These are the activations of a small neural network, seen along a few directions. Each row is one input.
In each table, some parts of the input vary, and every possible input appears once, in random order.
A made-up example of a description, with smaller parts first: one of 3 separate values, together with either a single point or one of 9 places along a line or (one of 4 places along a line, together with one of 5 places around a ring).
Shared parts are said once, and a part with two or three values counts as separate values.
(in the rows, 128 means zero)

Rows:
row 1: [134 100  61 139 143 158 130 126 119 156 148 138]
row 2: [108 165 171 123 164  97 126 159 157 145 116 106]
row 3: [104 118 108 132 134 166 131 123 148 171 178  88]
row 4: [108  58 148 115  73 138 131 100 107 119 106 129]
row 5: [154 200  95 151 116 116 193  86 154  34 247 215]
row 6: [150 118 156 130 101  99 124 141 102  87  63 121]
row 7: [ 82  74 172  95  84 145 130  98 151 166 127 146]
row 8: [178 160  72 155 172 121 116 173 116 120 107 131]
row 9: [133  98 105 120 119 145 109  96  82 125 116 132]
row 10: [148 180 115 147 161 123 118 169 144 136 139  80]
row 11: [175 158 116 140 149 111  98 140  79  90  73 126]
row 12: [126 130 180 108 112 104 124 139 147 134  87 137]
row 13: [ 64 106 165 110 137 139 136 116 158 180 157 115]
What is each input in this table made of? -> either a single point or (one of 2 separate values, together with one of 6 places around a ring)

Rows:
row 14: [111 132 155 146 146 127 126 183 154 162 103  68]
row 15: [155 109 142 119  96 129 105 134 103 125  71  75]
row 16: [105 168 152 129 159 112 131 135 151 154 157  97]
row 17: [150 113  87 134 149 123 130 124 113 119  99 178]
row 18: [101 143 153 121 158 115 114 162 154 155 129  77]
row 19: [144 167 117 146  97 133 144  98 126  63 173 136]
row 20: [132 125  66 145 174 148 125 133 127 158 147 118]
row 21: [146 112 127 117 137 124  89 143 102 150  61 153]
row 22: [121 144 165 126 110 104 130 104 107  99 130 102]
row 23: [161 132  69 151 101 132 156 116 100  76 168 141]
row 24: [159 119 149 108 122 108 109 154 134 147  47 130]
row 25: [128 192 103 147 146 137 142 128 174 120 201 132]
row 26: [132 119 173 132 122  97 126 171 141 126  56 130]
row 27: [127 156 154 128 116 125 147  97 110  78 152 119]
row 28: [138 132 131 122 146 137 109 166 146 183  95  68]
row 29: [145 156  55 151 151 136 154 145 148 135 195 138]
row 30: [163 142 104 148 108 138 147 106 113  64 184 143]
row 31: [ 47  19 177  90  38 170 141  51 139 165 159 126]
row 32: [110 180 140 131 164 131 147 128 156 134 181 115]
row 33: [139  97 102 131 126 147 103 112  69 118  97 110]
row 34: [ 50  29 184  75  72 149 149  78 168 191 136 190]
row 35: [147 167  90 149 158 142 145 135 161 123 211 139]
row 36: [124 155 172 116 136  85 132 125 135 121 108 159]
row 37: [162 144  77 141 126 112 158 138 128  98 145 198]
row 38: [142 102 120 128 110 145  85 122  71 129  84  99]
row 39: [125 125 108 130 160 152  87 155 114 187 109  92]
row 40: [121 120  89 133 176 153 103 143 111 176 123 105]
row 41: [149 102  80 144 123 143 127 103  83  97 121 121]
row 42: [146 179 123 136 122 113 146 120 154  86 151 193]
row 43: [129 167 160 119 141 106 149 118 138 101 130 176]
row 44: [117 120 165 118 109 107 111 130 111  98 104  84]
row 45: [164 154 110 139 133 118 150 128 141  86 161 199]
row 46: [128 108 166 142  97 118 122 150 111 104  79  75]
row 47: [141 108 108 121 152 126 106 133 100 139  75 166]
row 48: [121 130 171 107 134  86 114 151 140 120  81 139]
row 49: [ 29  43 163  89  94 179 147  88 176 222 185 118]
What is each input in this table made of? -> one of 3 separate values, together with either a single point or one of 11 places around a ring
Changing only the choice among 3 separate values turns row 22 into row 16. The same change can be made to row 30. Which row results? -> row 35
Change only the choice among 3 separate values in row 21. List by row number the other rows that result. -> row 38, row 39

Rows:
row 50: [ 91 104 175 120 104 120 156 153 176 166 126  86]
row 51: [143 167  97 146 200 136 125 175 157 160 135 155]
row 52: [113 136 108 133 136 150 163 106 167 126 193 211]
row 53: [193 128  79 138 130 115 105 171 114 126  69 132]
row 54: [119  56 154 119  81 132 133 135 118 141  73  84]
row 55: [182 133  93 157 130 113 127 170 102  97  70  90]
row 56: [ 72  96 150 113 148 157 129 137 179 206 133 150]
row 57: [ 81  63 119 104 133 148 102  98  90 186 110 107]
row 58: [115 160 145 147 101 126 158 115 154  76 204 130]
row 59: [166 174 100 137 157 106 129 192 171 148 122 136]
row 60: [ 76 119 189 125 113 132 125 144 166 156 147  67]
row 61: [129  53 137 102  81 135 110 136 131 168  71 127]
row 62: [ 97 146  99 123 155 134 160  83 144 123 222 170]
row 63: [138 133 111 125  96 154 129  65  84  85 166 134]
row 64: [ 57 105 141 104 165 139 126 112 155 206 164 107]
row 65: [130 144 130 143  92 113 190 123 165  86 185 149]
row 66: [140 112 125 146  78 140 136 100  94  51 150 128]
row 67: [115 178 133 125 123 143 152  78 149 106 220 135]
row 68: [ 76 137 176 105 134 147 119 107 160 189 164  71]
row 69: [101  71 168 123  89 145 103 128 105 129  93  67]
row 70: [143 196 129 163 164 114 119 181 148 112 145  74]
row 71: [ 99 100 157 102 107 126 134 156 190 191 122 131]
row 72: [ 99 115 251  78 113  71 104 114 108 118  24 155]
row 73: [121 103  77 125 123 142 135  69  78 106 167 168]
row 74: [141  92  87 135 105 157 138  89 105 106 139 207]
row 75: [130 177  88 137 220 119 123 153 134 157 166 113]
row 76: [168  92  95 124  69 128 144 105 120  89 130 187]
row 77: [163 195 187 118 164  52  96 152  93  74  20 159]
row 78: [101  53 129 114 117 165 104 119 117 185  81 147]
row 79: [156 180 115 158 154 101 150 189 159 122 123  93]
row 80: [152 136  64 139 186 127  98 137  69 140 112 111]
row 81: [158  96 111 143  68 125 167 105 107  62 131 145]
row 82: [139 139 114 124  94 118 168 124 179 112 182 192]
row 83: [170 125  74 148 168 143 100 156  96 141  82 151]
row 84: [100  92 154 103 107 159  96  93  96 165 110  72]
row 85: [146 212 119 142 187 129 113 146 141 141 163  79]
row 86: [167 168  95 141 159 140  90 132  78 120 109  78]
row 87: [165 149 107 162 140 128  96 165  89  86  90  73]
row 88: [139 158 208 101 101  64 137  79 100  35  82 221]
What is each input in this table made of? -> one of 3 separate values, together with either a single point or (one of 2 separate values, together with one of 6 places around a ring)
Changing only the choice among 3 separate values turns row 79 into row 65. The same change can be made to row 86. Which row results? -> row 63
Change only the choice among 3 separate values in row 76. List by row number the other rows that result. -> row 53, row 61
A walk changes only the place on the ring of 6. It starts at row 71 and steps to row 50. List the rest of the walk in order. -> row 60, row 68, row 64, row 56
Change only the choice among 3 separate values in row 74. List by row number the other rows that result. -> row 78, row 83

Rows:
row 89: [ 91  29 184  88  41 138 126  69 102 124  82 159]
row 90: [ 82 107 146 106 113 141 115 112 145 174 153  97]
row 91: [181 170 116 154 150 110 100 166 103  76  90 111]
row 92: [195 181  56 164 148 105 145 140  97  59 140 141]
row 93: [128 119 159 109 151 106 101 154 125 160  50 103]
row 94: [113  83 128 119 132 147  98 158 132 195  80  99]
row 95: [129 156  90 141 147 125 156 114 144  98 206 188]
row 96: [101 114 150 113 109 137 156 112 168 148 183 126]
row 97: [146 149 156 133 140  96 108 165 105 122  61 105]
row 98: [185 200  72 154 151 133 145 117 122  80 179 171]
row 99: [ 83  79 145 119 135 159 118 120 122 182 120  82]
row 100: [100 149 134 137 118 139 168 108 172 118 192 154]
What is each input in this table made of? -> either a single point or one of 11 places around a ring
A walk changes only the place on the ring of 11. It starts at row 99 and steps to row 94. List the rest of the walk in order. -> row 93, row 97, row 91, row 92, row 98, row 95, row 100, row 96, row 90

Rows:
row 101: [ 96  98  69 136 148 182 138  95 125 167 204 117]
row 102: [109 127 216 101 125  97  89 147 119 145  35  81]
row 103: [ 88 164 140 124 178 121 145 157 193 184 181 116]
row 104: [137  74 157 120 105 115  92 162  97 139  20  81]
row 105: [147 110  45 141 167 175 102 142 109 182 131 116]
row 106: [136 161 128 135  83 125 177  90 161  62 213 191]
row 107: [ 67  62 200  90  48 144 152  80 160 149 146 139]
row 108: [150 139  78 159 176 142 105 192 127 169 109  63]
row 109: [123 192 136 137 198 120  99 177 147 175 128  60]
row 110: [181 222 147 145 161  80 122 153 116  59 107 130]
row 111: [ 82 126 117 123 122 166 160 106 192 176 237 117]
row 112: [205 172  88 164 137  96 132 164  93  53  90 126]
row 113: [147 135  79 145 108 134 154  75  91  54 183 184]
row 114: [ 83  34 148 101  77 154 125  69  90 140 118 137]
row 115: [200 145  55 148 128 126 123 116  75  69 112 179]
row 116: [ 73 100 224  95 103 100 138 127 166 156  87 140]
row 117: [145 196 153 137 141  83 164 138 165  69 156 192]
row 118: [134  46 123 105  97 145  87 112  77 155  46 134]
Changing only one part turns row 116 into row 103. The same change can be made to row 118. Which row results? -> row 105
What is each input in this table made of? -> one of 3 separate values, together with one of 6 places around a ring
Change only the place on the ring of 6 in row 115. List by row number the other rows that result. -> row 106, row 110, row 112, row 113, row 117
